A small network was shown many inputs. Here are its activations along a few directions, one row for each input.
Each table varies a few parts of the input and shows all the possible inputs, shuffled.
A made-up example of a description, with smaller parts first: values(3) and (point or line(11) or (ring(5) and line(6))).
Shared parts are said once, and a part with two or three values counts as separate values.
In the rows, zero is written as 128.

Other details of the inputs shift rows strongly along three fixed directions, in all tables alike. That doesn't count.

A family of inputs:
row 1: [109  84 115  94  62 104 145 126 187  47 180 129  96]
row 2: [118  89 122 121 149 143 135 107 150 128  95 100 129]
row 3: [131  95 125 118 168 128 103 120 126 143  80 128 144]
row 4: [156 192 103 135 155  62  73  65 176  86 102 170 100]
row 5: [ 94 113 124 142 132 105 117 131 116 120 118 119 189]
row 6: [ 90 120 160 141  93 168 169 155  72 169 164 112  99]
row 7: [161 173 148 192 133 118  73 123  85 174 142 144  72]
row 8: [181 178 150 184 116 113  94 138  91 142 168 141  53]
row 9: [ 99 107 121  90 113 118 166 154 167  79 107  99 110]
row 10: [116  99  96  84 113 138 150  75 157  97 115 121 125]
row 11: [127 104 133 148  95 191 139 126  83 168 155 104  97]
row 12: [143 105 159 141 136 186 118 147  69 217 121  95 166]
row 13: [142 184 158 202 199 102  54  89  80 198 117 186 120]
row 14: [ 99 113 179 153 128 150 144 181  86 195 121  84 121]
row 15: [113  99 134 131  60 175 205 163  83 146 208  91  60]
row 16: [138  96 105 117 102 136 137 129 146  96 123 101  77]
row 17: [121 135 107 102 118 137 155 137 138 121 141 123 137]
row 18: [115 134 121 102 180 141 126 130 134 155  94 138 209]
row 19: [112 101 103  93 143 151 127  84 153 136  85 114 173]
row 20: [180 176  98 119 124  67 104  99 163  29 144 178  56]
row 21: [135  92 101 100 128 132 132 118 165  82  97 108 109]
row 22: [135  92 158 140 142 188 128 144  59 205 131 112 156]
row 23: [140  77 124  78 166 127 144 155 162 132  72  81 186]
row 24: [115  92  99  58 100 144 184 142 165 106 120  80 153]
row 25: [108 107 175 173  89 151 158 167  95 195 136 112 141]
row 26: [129  94  91  81  90 146 149  98 146  84 127 118 103]
row 27: [143 119 126 105 177 157 102 116 124 149  82 136 205]
row 28: [121 186 136 204  86  74 109 114  76  98 209 172  71]
row 29: [113 111 109  98 171 149 113  76 153 142  71 129 198]
row 30: [102  93 101 107  49  99 172 130 153  47 157  79 114]
row 31: [113 201 120 112 164  98  99 101 152  98  99 185 165]
row 32: [171 197 115 135 201  67  72 115 155 106 100 187 151]
row 33: [101 116 127  94 127 105 157 144 154  81 109 122 108]
row 34: [122 118 114  96 179 109 130 150 162 123  82 122 176]
row 35: [128  87 117  83 153 163 151 142 135 151  98  99 200]
row 36: [148 100 134 115 185 139 106 138 135 136  75 119 175]
row 37: [160 191  72 112  96  94  97  69 167  45 143 179  72]
row 38: [140 109 111  93 106 142 170 129 131 102 154 119 115]
row 39: [135 124 157 150 171 178 125 148  74 212 129 123 183]
row 40: [145 206 156 196 190 101  82 144  89 176 144 181 121]
row 41: [151 107 128 117 169 132 106 141 134 134  85 118 158]
row 42: [ 99 129 171 162 139 148 142 170  92 167 131 112 110]
row 43: [168 193 118 131 220  71  70 110 160 104  86 191 172]
row 44: [151 112  94  86  83 148 155 119 152  71 143 110 102]
row 45: [174 187 141 186 110  96 127 139  91 112 210 166  17]
row 46: [132 158 122 124  94  70  83 109 189  70 164 164 119]
row 47: [115 196 157 220 164  88  61 117  65 162 149 182 168]
row 48: [124 108 116 106 119 113 171 153 144  95 145 114  90]
row 49: [172 194 132 167  71 126 138 129  92 128 219 142  38]
row 50: [104 108 168 176  97 156 164 161 101 171 142 128 135]
row 51: [126  97  99 110 100 125 154 104 170  80 126  97  72]
row 52: [ 89  96 156 121  61 184 192 169  91 166 159  63  99]
row 53: [102  95 145 125 141 124  90 139 155 147 124 135 196]
row 54: [105 116 132 117 154 111 127 133 165 135  62 154 220]
row 55: [100  86 170 165 103 158 118 158 112 169 180 115 137]
row 56: [ 91 135 123  85 165 132 124 127 147 135  69 135 207]
row 57: [101 104 178 180 115 149 152 161  79 199 135 140 148]
row 58: [152 190 108 117 154  62 105 124 170  87 118 159 118]
row 59: [123  94  89  81  54 148 177  88 170  79 143  79  79]
row 60: [153 167 127 164  78 145 108 107  89 150 175 134  57]
Each input here is: line(4) and (values(3) or (values(2) and line(6))).
- The inputs of row 28 and row 47 match in every part but the line(4) part. If row 45 is changed in the same way as row 28 into row 47, which row does it become? => row 43
- Which other rows does row 40 become when the values(2) part takes its other values? List them by row number. => row 18

A family of inputs:
row 61: [128  87 123 119  91 149 139 129 135 129 117  74 113]
row 62: [116 110 143 175  99 136 134 137  92 139 162 109  95]
row 63: [185 193 142 204 166 105  33  92  90 159 150 194 101]
row 64: [115  78 149 128 110 162 186 177 107 148 136  76 118]
row 65: [126 159  92  90 109 112 150 112 151  65 141 147 123]
row 66: [126 122 123 125 113  77 120 136 180  59 120 138  99]
row 67: [119 138 119  94 160 116 115 116 175 121  82 158 208]
row 68: [156 160  95  94 106 113 137 110 164  77 115 126 102]
row 69: [169 124 111 103 174 138 104 113 139 129  91 144 165]
row 70: [118 119 164 147 187 114 106 165 114 183  85 138 183]
row 71: [185 178 133 170 111 149 120 133  76 145 207 149  39]
row 72: [ 94  70 134 117  83 153 148 125 134 123 130  98 143]
row 73: [127 142 119 126 111 133 163 143 112 109 162 119 101]
row 74: [133 136 134 138 123 171 152 130  94 161 150 114  65]
row 75: [113  78 151 136 120 148 171 169 106 158 134  81 125]
row 76: [ 95  76 150 132  94 164 150 153 122 166 156  90 142]
row 77: [133 195 104 130  89  72  99  81 161  49 173 186  83]
row 78: [143 128 134 145  85 152 150 139  98 156 155  91  76]
row 79: [107  99 105  74 102 123 156 109 171  83 110 123 160]
row 80: [118 114 142 136 192 149  87 108 108 194  80 126 161]
row 81: [148 182 112 152 110  53 101 103 168  40 154 170  65]
row 82: [134 151 142 172 179 127  64  89 108 176  94 160 127]
row 83: [144 189 160 183 107 112 136 175  89 137 198 153  41]
row 84: [140 152 136 115 181 147 104 137 107 191  82 120 188]
row 85: [128 119 115 104 179 131 113  95 145 143  66 135 153]
row 86: [152  64 131 122 120 180 151 144 101 165 138  85 118]
row 87: [111 113 153 171  80 144 128 136 117 153 173 122 104]
row 88: [123 134 108 106 173  95 115 110 150 108  82 147 190]
row 89: [ 98  72 112 107  91 140 151 120 143  98 120  97 145]
row 90: [135 128 136 149 116 169 150 123  95 160 140 117  64]
row 91: [106  92 118 112  94 147 169 131 118 122 137 103 134]
row 92: [117 125 157 152 186 113  94 146 108 175 104 128 179]
row 93: [114 113 140 116 174  92 101 151 157 125  85 133 175]
row 94: [110  94  93  77 128 103 144 116 177  61 105 107 156]
row 95: [138 148 113 101 126  80 141 142 183  53 113 151 109]
row 96: [147 150  90  91 109  94 114  99 178  66 118 121 107]
row 97: [119 143 147 143  95 156 154 154 109 158 182 127 108]
row 98: [130 139 149 148 120 139 161 170  95 145 168 112  91]
row 99: [106 108 121  85  94 155 174 137 136 111 142 110 139]
row 100: [113 102 101  72 110 113 152 115 198  79 107 127 166]
row 101: [154 229 121 172 153  77  88 102 113 105 147 202 107]
row 102: [148  62 105  87 119 153 139 125 149 106 129  86 123]
row 103: [127 180 141 164 162 126  96 117  84 171 120 175 168]
row 104: [113 143 149 134 161 142 107 122 105 178  98 156 200]
row 105: [102 121 141 140 168 135  94 123  96 180 104 135 202]
- The inputs of row 75 and row 98 match in every part but one. If row 88 is changed in the same way as row 75 into row 98, which row does it become? => row 73
- The inputs of row 89 and row 65 match in every part but one. If row 87 is changed in the same way as row 89 into row 65, which row does it become? => row 97
- Describe the family of inputs behind these rows. => line(5) and (values(3) or line(6))
- Which other rows does row 68 become when the values(3) part takes its other values? List them by row number. => row 69, row 90
- List by row number the other rows that have the line(5) part in common with row 93. => row 76, row 77, row 80, row 92, row 94, row 96, row 102, row 105
- Which other rows does row 77 become when the line(5) part takes its other values? List them by row number. => row 72, row 79, row 99, row 104
